A small network was shown many inputs. Here are its activations along a few directions, one row for each input.
In each table, some parts of the input vary, and every possible input appears once, in random order.
Descriptions start from the smaller parts, as in this example, which fits no table here: line(6) and (point or line(9) or (values(3) and ring(8))).
Shared parts are said once, and a part with two or three values counts as separate values.
In the rows, zero is written as 128.

Table:
x1: [159 130 112 152 132 121 123  74 125 150 121 143 162 124 165 118]
x2: [146  86 145  71 116 134 180 118 135 149 150 126 117 123 174  95]
x3: [194  99 140 142 160 141 135 143  79  91  91 115 113  69  90 168]
x4: [ 73 163 109 179 104 107  84 154 168 127 123 153 144 146 119 140]
x5: [125 137 123  90 110 130 124 113 168 166 136 149 133 167 156  91]
x6: [ 46 133 134 114  78 125  94 157 169 126 150 151 125 162 122 109]
x7: [142  44 164  95 120 146 137 150 132 109 154 121 116  75 160 105]
x8: [143 175  91 143 151 113 138 101 126 165 101 127 156 150  96 156]
x9: [128  55 141 138 122 142 102 118 136 105 157 123 145  80 163  95]
x10: [161 143 107 164 149 123 143  90  91 144  97 106 167 119 127 139]
x11: [ 99 183 111 116 148 139 138 197 115 100  96 128  91 154  69 156]
x12: [ 70 129 151  72  85 122 129 174 176 146 150 151  73 161 143 133]
x13: [123  91 125 120 127 122 151 101 137 146 155 129 143 120 163  74]
x14: [156 176 110  99 151 149 184 143 100 138 106 128 122 161  75 143]
x15: [157 102 113 173 159 141  93 106  90 107 108 108 150  80 119 155]
x16: [109 143 202 147 138 110  84 122 113  13 181 100  41 148 129 188]
x17: [120 165 114 148 128 124 126 102 141 166 126 141 165 153 143 103]
x18: [ 77 173  99 162 125 114  86 162 127 123 112 135 135 153  72 159]
x19: [149  95 132 188 117 131  93 108 125 102 125 119 173  69 156 125]
x20: [129 132 152  56 114 133 164 130 162 181 144 132 100 156 160  97]
x21: [182 133 113 117 154 121 182 126  73 133 103 103 115 116  87 138]
Describe the family of inputs behind these rows.
> point or (line(4) and line(5))

Table:
x22: [143  86 159 124 141 132 135 140 104  85 144 110  88 101 126 142]
x23: [105  70 155 151 105 119  73 124 166 106 161 133 136  95 180 112]
x24: [ 19 220 132  84  75 105  99 209 206 124 139 160  75 226  96 151]
x25: [131  64 174 120 112 129 120 132 136  94 161 123 109  95 156 115]
x26: [135 101 123 132 113 120 123  89 159 176 141 139 174 114 183  84]
x27: [180 128 108 137 159 145 162 102  84 147 101 118 146 107 109 133]
x28: [142 120 135 155 155 131 126 136  83  78 120 107  98 109  97 166]
x29: [126 157 113 189 156 129  89 133  79  70 108 111 133 113  87 174]
x30: [ 50 235  92  65  91 113 145 174 204 205 117 171 118 239  98 120]
x31: [182 102 133 102 145 145 172 103 105 151 124 116 138 104 142 109]
x32: [166  83 131 105 119 138 159  97 136 163 133 133 149 109 173  83]
x33: [156 170  83 171 164 130 133  99  75 138  88 117 171 124  89 146]
Describe the family of inputs behind these rows.
> values(2) and (point or line(5))
Which other rows does x24 become when the values(2) part takes its other values? List them by row number.
> x30

Table:
x34: [156 125 110 125 147 138 148 118 101 141 113 122 142 115 119 129]
x35: [ 96 187  96  80 108 120 156 144 175 191 119 152 131 195 117 105]
x36: [141 145 109 169 150 127 112 108 105 123 108 121 155 114 112 142]
x37: [139  92 150  96 120 133 150 135 137 129 149 125 106 118 157 112]
x38: [167 130 126 108 151 141 174 125  93 135 121 116 116 119 113 134]
x39: [ 99 207  86 101 119 118 148 150 145 174 103 145 129 186  86 132]
x40: [ 58 169 141 100  89 110  98 180 189 123 142 153  91 185 115 145]
x41: [141 139 103 157 140 130 116  93 120 153 115 128 174 118 136 123]
x42: [163 111 134  87 140 138 179 119 119 153 132 124 117 128 135 108]
x43: [147 117 119 117 131 131 141 102 131 167 126 132 157 120 146 100]
x44: [125  98 164 111 116 130 127 150 136  95 147 124  90 115 137 133]
x45: [131  95 141 105 113 131 131 132 144 129 141 132 122 114 158 108]
x46: [102 105 144 159 107 111  84 118 153 108 147 134 136 117 155 119]
x47: [128 120 149 134 139 135 125 145 103  82 132 113  95 116 109 152]
x48: [116  98 132 138 109 119 106 105 161 143 147 142 153 119 166 100]
x49: [157 113 130  95 135 138 173 122 123 156 128 127 129 124 137 105]
x50: [ 63 198 119 130 113 112 100 176 147 107 120 142  99 189  85 165]
x51: [119  98 153 124 114 128 112 145 137  95 148 123 109 111 141 129]
x52: [154 137 127 127 154 144 161 133  83 107 115 110 107 123  98 151]
x53: [103 102 147 147 106 120  91 129 149 111 144 137 128 114 147 124]
x54: [143 140 110 162 154 132 120 116  96 122 111 117 146 114 110 148]
x55: [142 115 115 128 125 127 137  95 142 168 126 135 167 125 153  98]
x56: [122 121 135 161 135 122  96 131 110  86 132 114 121 113 122 145]
x57: [151 139 123 135 153 141 148 127  84 114 113 116 115 119  97 147]
x58: [119  96 137 126 105 122 115 115 159 142 144 141 145 119 159  99]
x59: [137 125 111 139 130 125 125  89 144 168 129 136 177 124 160 100]
x60: [151 132 110 139 139 135 134 108 106 147 112 123 151 118 128 125]
x61: [142  94 155  86 119 134 158 137 135 123 148 122  96 126 151 113]
x62: [131 112 136 147 135 128 110 139 113  86 125 116 110 110 115 153]
x63: [126  94 139 118 111 125 122 122 154 145 145 135 133 112 158 106]
x64: [136 125 153 128 143 133 137 148  98  75 134 107  88 121 111 158]
x65: [120 126 135 172 133 122  88 125 118  91 129 122 133 113 125 144]
x66: [146 134 108 150 141 130 125 100 113 152 111 127 164 118 129 126]
x67: [ 71 165 127  79  87 114 123 164 194 163 138 160 106 191 131 116]
x68: [114 100 152 138 112 122 101 137 143 103 148 124 118 111 148 125]
x69: [ 88 218  92 130 129 120 129 158 133 139  99 139 122 194  71 157]
x70: [147 136 113 146 148 137 136 125  94 116 106 117 136 119 101 148]
x71: [127 101 167 107 122 131 137 150 130  86 149 118  79 118 137 135]
x72: [154 115 119 106 131 135 155 112 129 159 124 125 143 122 148 105]
x73: [134 144 107 176 142 126 104 104 113 128 111 130 167 118 115 140]
x74: [162 131 121 116 153 142 162 123  95 141 116 118 125 115 115 133]
x75: [108 127 130 177 128 120  81 119 125 101 129 131 149 115 121 141]
Changing only one part turns x63 into x43. The same change can be made to x58. Which row results?
> x55
Describe the family of inputs behind these rows.
> ring(6) and (point or line(6))
Which other rows does x47 become when the line(6) part takes its other values? List them by row number.
> x56, x62, x64, x65, x75
List by row number the other rows that have the ring(6) part in common with x57.
> x36, x52, x54, x69, x70, x73

Table:
x76: [144  88 137 104 118 130 158 126 136 141 135 127 131 114 151  99]
x77: [150  81 142 178 142 133  89 118  96  73 125 112 129  67 129 144]
x78: [ 83 142 156 115 105 109 114 131 175 130 163 137 108 160 161 119]
x79: [ 72 131 118 114  85 117  97 162 189 160 132 165 129 156 132 121]
x80: [185  67 145 122 134 142 146  95 119 136 129 115 141  81 165 106]
x81: [118 146 142  85 116 119 153 128 160 146 150 132 106 165 148 105]
x82: [185 107 126 166 166 141 133 115  62  96 112  97 125  82 111 153]
x83: [113 115 151 161 127 124  93 140 119  74 136 118 127 108 119 146]
x84: [117 185 125 127 152 121 142 134 113 111 128 115  95 172  96 159]
x85: [115 169  95  86 122 139 156 155 141 173 105 143 127 162  97 129]
x86: [145 135 126 147 157 132 143 128  84 101 110 112 115 117  89 155]
x87: [104 139 105  85  96 129 142 156 171 181 122 161 124 160 123 108]
x88: [149 165  68 198 150 120 104  29 121 184 103 138 233 130 142 109]
x89: [ 67 160 108 139 103 124  80 182 153 115 121 145 116 153 102 146]
x90: [115  76 152 129 108 120 108 137 146 112 155 136 143 105 162 108]
x91: [ 82 165 147 140 124 111  98 142 146  90 147 123  95 162 128 150]
x92: [128 167 136  91 138 127 166 124 128 143 131 125 112 170 128 124]
x93: [162 114 129 109 143 137 178 118  99 143 119 124 129 119 117 122]
x94: [197  94 128 119 153 150 162 100  78 132 119 106 137  76 139 116]
x95: [158  58 156 144 120 134 107  99 122 113 147 119 143  65 170 114]
x96: [ 98 183  95 128 130 130 119 169 130 134  98 136 122 166  79 159]
Describe the family of inputs behind these rows.
> point or (line(4) and ring(5))
Which other rows does x86 become when the ring(5) part takes its other values? List them by row number.
> x76, x83, x90, x93

Table:
x97: [167 101 139  93 118 150 184 110 139 178 135 143 138 116 162  86]
x98: [ 58 234  92 107 126 100 113 157 160 149 104 141 117 229  54 163]
x99: [145 109 134 133 112 129 103  86 167 175 141 142 173 102 179  94]
x100: [106  69 148 148 111 110  68 117 164 122 159 133 139  94 160 116]
x101: [109  63 179 124 118 114 119 143 140  86 169 117  87 106 146 131]
x102: [125 122 110 187 152 128  75 117 111  92 109 112 156 105 113 163]
x103: [139 143 134 177 144 142 125 147  82  71 116 114 105 103 111 169]
x104: [ 39 167 118  57  77  90 119 170 210 154 145 152  97 228 134 106]
x105: [162 157  89 174 149 140 117  87  97 143  99 129 182 113 132 122]
x106: [181 151 100 131 144 137 184 109  60 151 100 125 143 112 102 117]
x107: [151  83 170  80 124 144 160 141 136 125 154 127  85 111 143 115]
x108: [156 138 123 124 161 152 169 152  70  90 107 101 114 118  98 154]
Changing only one part turns x97 into x106. The same change can be made to x104. Which row results?
> x98
Describe the family of inputs behind these rows.
> values(2) and (point or ring(5))
